These are the activations of a small neural network, seen along a few directions. Each row is one input.
Each table varies a few parts of the input and shows all the possible inputs, shuffled.
A made-up example of a description, with smaller parts first: one of 5 places around a ring, together with either a single point or one of 9 places along a line or (one of 3 separate values, together with one of 6 places along a line).
Shared parts are said once, and a part with two or three values counts as separate values.
In the rows, 128 means zero.

Table:
r1: [225 189 190  66  95 105 109 182 227 152 204]
r2: [110 154 119 140 176 115 192  71 155 131  74]
r3: [158 116 166  89 111 144  62 149  95 101 171]
r4: [ 98 101  94 127 132 147 117  92  63  93  73]
r5: [ 15  46  83 209  13 178 159 196 110 203 199]
r6: [ 65  92  42 196 163 131 118  73  64  95  39]
r7: [141 158 155 116 169 108 176 120 168 126 113]
r8: [176 157 190  97 144 115 135 140 204 134 150]
r9: [208 131 165  47  78 128  40 199 116 128 227]
r10: [ 80 153  71 209 204  99 198  61 140 154  32]
r11: [133 111 133 111 125 139 103 126  66  90 126]
Q: What do these inputs look like to the network?
A: either a single point or (one of 2 separate values, together with one of 5 places along a line)

Table:
r12: [229 185 160  60 129  98  68 159 168 130 174]
r13: [142 155  89 153 177 101 114  86 134 122  72]
r14: [185 128 134  82  67 130  47 193 125 142 214]
r15: [ 37  79  82 173 134 154 165  91  52 112  73]
r16: [120  94 162 108  92 153 107 161 105 118 176]
r17: [ 35  94  65 204 118 143 193 109 106 159  90]
r18: [ 93  92 139 134 102 156 122 138  91 115 144]
r19: [202 163 211  44 133 126 121 147 159 111 172]
r20: [ 79 145  89 181 181 111 215  72 155 144  52]
r21: [117 110 143 137  73 140 135 180 159 166 191]
r22: [160 162 171 112 135 110 157 147 206 151 151]
r23: [ 70  97  37 199 134 129 119 102  60 133  72]
r24: [128  86 135  80 101 160  72 132  39  67 133]
r25: [153 126 168  96  49 138 123 200 165 170 229]
r26: [196 180 195  71 112 108 146 168 211 158 187]
r27: [167 146 190  86 154 124 132 128 153 106 136]
r28: [194 166 137 103 153  96  82 138 161 123 137]
r29: [178 140 161  58 165 128  98  95  84  53  96]
r30: [133 159 145 139 147 112 173 122 193 148 120]
r31: [124 109  89 153 102 131  77 149 100 134 143]
r32: [107 149 120 158 160 114 189  96 180 150  88]
r33: [113 133 140 130 178 126 163  76 125 104  73]
r34: [155 110 184  66  69 155  94 180 114 121 214]
r35: [ 64  98  96 182  99 147 166 133 132 165 125]
r36: [ 99 101  66 175 115 133  92 125  86 137 109]
r37: [ 91 107 119 163  86 144 150 157 145 163 159]
r38: [150 112 111 124  91 128  61 173 115 137 175]
r39: [139 143 165 112 166 125 148 102 139 102 106]
r40: [114 150  59 178 196  97 140  62 109 118  35]
r41: [ 66  83 115 152 115 159 138 113  78 118 110]
r42: [169 163 113 132 164  99  98 112 148 119 106]
r43: [ 85 129 106 151 198 122 189  52 100  98  37]
Q: What do these inputs look like to the network?
A: one of 2 separate values, together with either a single point or (one of 3 separate values, together with one of 5 places along a line)
Q: The inputs of r28 and r38 match in every part but the choice among 2 separate values. If r43 is changed in the same way as r28 into r38, which row does it become?
A: r15
Q: Start at r25 and move only the place on the line of 5, one step at a time. The first step leads to r21. Which rows follow, in order?
A: r37, r35, r17
Q: Change only the choice among 2 separate values in r22. List by row number the other rows that result.
A: r21
